Each row below holds a small network's activations on one input, seen along a few directions.
Each table varies a few parts of the input and shows all the possible inputs, shuffled.
Descriptions start from the smaller parts, as in this example, which fits no table here: one of 8 places around a ring, together with either a single point or (one of 2 separate values, together with one of 4 places along a line) or one of 9 places along a line.
Shared parts are said once, and a part with two or three values counts as separate values.
In the rows, zero is written as 128.

Other details of the inputs shift rows strongly along two fixed directions, in all tables alike. That doesn't count.

A family of inputs:
x1: [117  82  91 158 113 103 134 160 143  80 130]
x2: [136 171 137 112 114 153 155 133 139 142 137]
x3: [118  76 138 131 137 128 128  99 178  85 127]
x4: [165 110 118 129 141  89 124  92 124 112 117]
x5: [141  96 125 118 125 106 120 154 163  81 139]
x6: [119  74 135 128 112 120 136 147 168  80 133]
x7: [111 147 166 115 126 179 122 119 121 193 140]
x8: [155 188  71 124 131 109 142 149  88 135 146]
x9: [107  95 129 147  95 115 103 165 139 112  93]
x10: [139  96 129 126 127 101 139 138 105 148 129]
x11: [ 97  66 127 135 120 129 131 150 124 108 104]
x12: [ 57 154 166 132 163 239 114  92 160 124 165]
x13: [ 91 112 178 115 142 209 138 114 134 178 143]
x14: [126  53 131 144 140  80 121 100 139 128 108]
x15: [173 198 106 125  91  84 136 153 125 138 123]
x16: [152 168 126 142 126  53 118 116  95 167 115]
x17: [ 80 137 159 108 136 213 144 123 117 161 119]
x18: [ 72 109 157 104 168 213 138  74 129 152 125]
x19: [147 152 145 113 129 158 136 120 113 147 134]
x20: [170 225 117 125 120  81 139 117 120 142 140]
x21: [147 133 123 108 140 106 131 132  91 171 138]
x22: [ 94 106 124 157 112 163 107 154 176  93 136]
x23: [106 189 139 125 142 143 127 109  95 161 113]
x24: [125 112  97 165 103 107 134 163 144  95 121]
x25: [152 115 137 152 127  66  88 123 143  88 111]
x26: [134 164 106 101 143 135 138 138  79 161 128]
x27: [164 179 135 114 117 137 118 127 114 147 134]
x28: [186 176  99 102 126  96 153 127  72 152 136]
x29: [140  73 135 122 139 117  99 140 140  86 134]
x30: [119  80  93 160 136 105 126 111 161  77 122]
Each input here is: one of 5 places around a ring, together with either one of 2 separate values or one of 4 places along a line.
The inputs of x17 and x13 match in every part but the place on the ring of 5. If x11 is changed in the same way as x17 into x13, which row does it become?
> x10
Which other rows does x5 become when the place on the line of 4 takes its other values? List them by row number.
> x2, x6, x15
A walk changes only the place on the ring of 5. It starts at x5 and steps to x29. List the rest of the walk in order.
> x21, x26, x8
Which other rows does x25 become when the choice among 2 separate values takes its other values? List them by row number.
> x4

A family of inputs:
x31: [161 236  98 137 134 102 164  98  98 161 142]
x32: [133 154 114 118 152 126 152  82  95 187 129]
x33: [129  68  95 154  80  57 110 201 128  78 107]
x34: [133 122 167  93 137 169 126 108 123 182 126]
x35: [147 133 137 102 120 173 152 143 128 142 157]
x36: [162 207  91 122 133  88 162 113  41 195 103]
x37: [135 168 171 112 121 172 130 123 152 137 145]
x38: [ 70 141 156 130 142 207 120 107 155 111 128]
x39: [ 98 172 151 134 117 178 110 139 135 151 141]
x40: [115  40  93 155 115  77 130 150 169  54 116]
x41: [132  62  76 170 108  67 124 176 141  65 100]
x42: [210 183  66 113 132  60 147 134  83 135 144]
x43: [159  57 127 144 127  36  92 124 134  84 100]
x44: [ 95 127 178 112 161 197 102  91 184  99 155]
x45: [ 40  48 202 125 141 212 100 130 155 138 129]
What do these inputs look like to the network?
> one of 3 separate values, together with one of 5 places around a ring
The inputs of x38 and x41 match in every part but the choice among 3 separate values. If x37 is changed in the same way as x38 into x41, which row does it become?
> x35
Which other rows does x34 become when the place on the ring of 5 takes its other values? List them by row number.
> x32, x36, x43, x45
